Each row below holds a small network's activations on one input, seen along a few directions.
Each table varies a few parts of the input and shows all the possible inputs, shuffled.
A made-up example of a description, with smaller parts first: one of 6 places along a line, together with either a single point or one of 11 places around a ring or (one of 3 separate values, together with one of 8 places around a ring).
Shared parts are said once, and a part with two or three values counts as separate values.
In the rows, zero is written as 128.

Other details of the inputs shift rows strongly along three fixed directions, in all tables alike. That doesn't count.

Table:
r1: [131 126 132 150 145 127 141 136 128  83 148 119]
r2: [140 116 144 151 128 155 115 126 117 111 151 139]
r3: [105 117 122 164 130 135 105 155 137 100 127 128]
r4: [ 86  86 120  33 174 161 147 156 106 169 144 162]
r5: [127 111 153 148 128 150 116 111 128 108 145 133]
r6: [129 136 129 155 143 137 141 139 120  90 149 130]
r7: [164 138 129 149 105  95 132  89 101 181  74  92]
r8: [127 111 153 148 126 148 114 116 127 109 148 128]
r9: [121 129 139 161 139 143 133 140 163 115 147 121]
r10: [132 111 156 150 140 138 108 122 128 113 146 135]
r11: [ 87  82 117  26 179 163 143 137 121 162 140 153]
r12: [136 113 157 149 139 137 106 133 125 114 147 134]
r13: [171 136 126 148 108  95 127  93 101 181  75  92]
r14: [132 129 126 155 142 134 148 135 119  86 150 131]
r15: [126 124 131 150 146 128 143 124 131  82 147 120]
r16: [121 144 141 154 147 137 126 143 137 102 147 119]
r17: [126 112 157 149 132 144 117 112 128 108 143 134]
r18: [ 81  86 117  31 160 172 154 150 106 165 146 156]
r19: [169 138 131 146  96  98 131 104  97 179  80  83]
r20: [ 75  95  98  29 185 147 178 142 122 133 139 140]
r21: [182 137 122 145 106 100 123 107 100 181  82  85]
r22: [124 137 140 158 141 144 127 147 152 112 147 121]
r23: [126 112 158 148 130 142 115 117 127 109 146 130]
r24: [145 115 145 152 136 151 112 130 119 115 151 144]
r25: [120 135 138 158 142 145 128 136 155 111 145 122]
r26: [134 111 149 145 132 149 110 115 129 107 148 127]
r27: [138 113 150 145 131 148 109 126 126 108 150 126]
r28: [120 136 137 159 143 146 130 130 156 110 142 126]
r29: [101 115 121 164 131 136 106 144 140  98 125 129]
r30: [117 143 138 155 149 139 129 126 140 100 143 124]
r31: [164 155 111 159 105  98 149 127 132 185  81  74]
r32: [107 119 116 169 127 142 112 154 129 103 128 141]
r33: [ 71 117 103  37 181 162 167 165 118 157 144 147]
r34: [ 72 103 102  28 186 150 171 145 122 136 138 138]
r35: [118 127 132 157 128 150 117 151 128  88 107 148]
r36: [139 110 149 147 140 144 107 119 131 111 148 132]
r37: [132 116 154 153 126 149 120 128 116 113 149 142]
r38: [125 112 159 151 136 138 112 119 127 113 145 134]
r39: [101 115 120 165 133 138 108 138 141  97 122 133]
r40: [126 140 134 163 138 151 133 147 143 115 148 133]
r41: [160 154 109 160 107 100 152 111 136 183  76  79]
r42: [168 139 132 148 102  93 129 106  97 183  79  87]
r43: [156 167 110 152 114  94 145 107 113 169  78  73]
r44: [116 124 138 151 131 143 110 151 137  84 106 136]
r45: [131 117 155 156 132 144 118 130 116 117 148 146]
r46: [141 212  86  42  27  17 102 107 188  89 188 211]
r47: [170 137 126 145  92 104 131 103  97 179  82  81]
r48: [115 129  75  25 150 104 186 138  91 207  75  87]
r49: [152 191 100  38  14  37  78  89 186 109 187 224]
r50: [151 147 108 149  99 100 129 116 113 152  37  89]
r51: [144 213  86  58  15  35 105 131 208 122 192 226]
r52: [ 99 118  75  28 138 119 165 133 103 203  29 110]
Each input here is: one of 4 places along a line, together with either one of 2 separate values or one of 5 places along a line or one of 6 places around a ring.
Changing only the place on the line of 4 turns r10 into r13. The same change can be made to r36. Which row results? -> r11
Which other rows does r32 become when the choice among 2 separate values takes its other values? List them by row number. -> r35
Start at r28 and move only the place on the line of 4, one step at a time. The first step leads to r25. Which rows follow, in order? -> r22, r40
Which other rows agree with r44 in the place on the line of 4? List them by row number. -> r1, r3, r12, r16, r19, r21, r22, r27, r31, r42, r47, r48
Which other rows does r24 become when the place on the ring of 6 takes its other values? List them by row number. -> r2, r4, r18, r37, r45
Which other rows does r29 become when the choice among 2 separate values takes its other values? List them by row number. -> r50
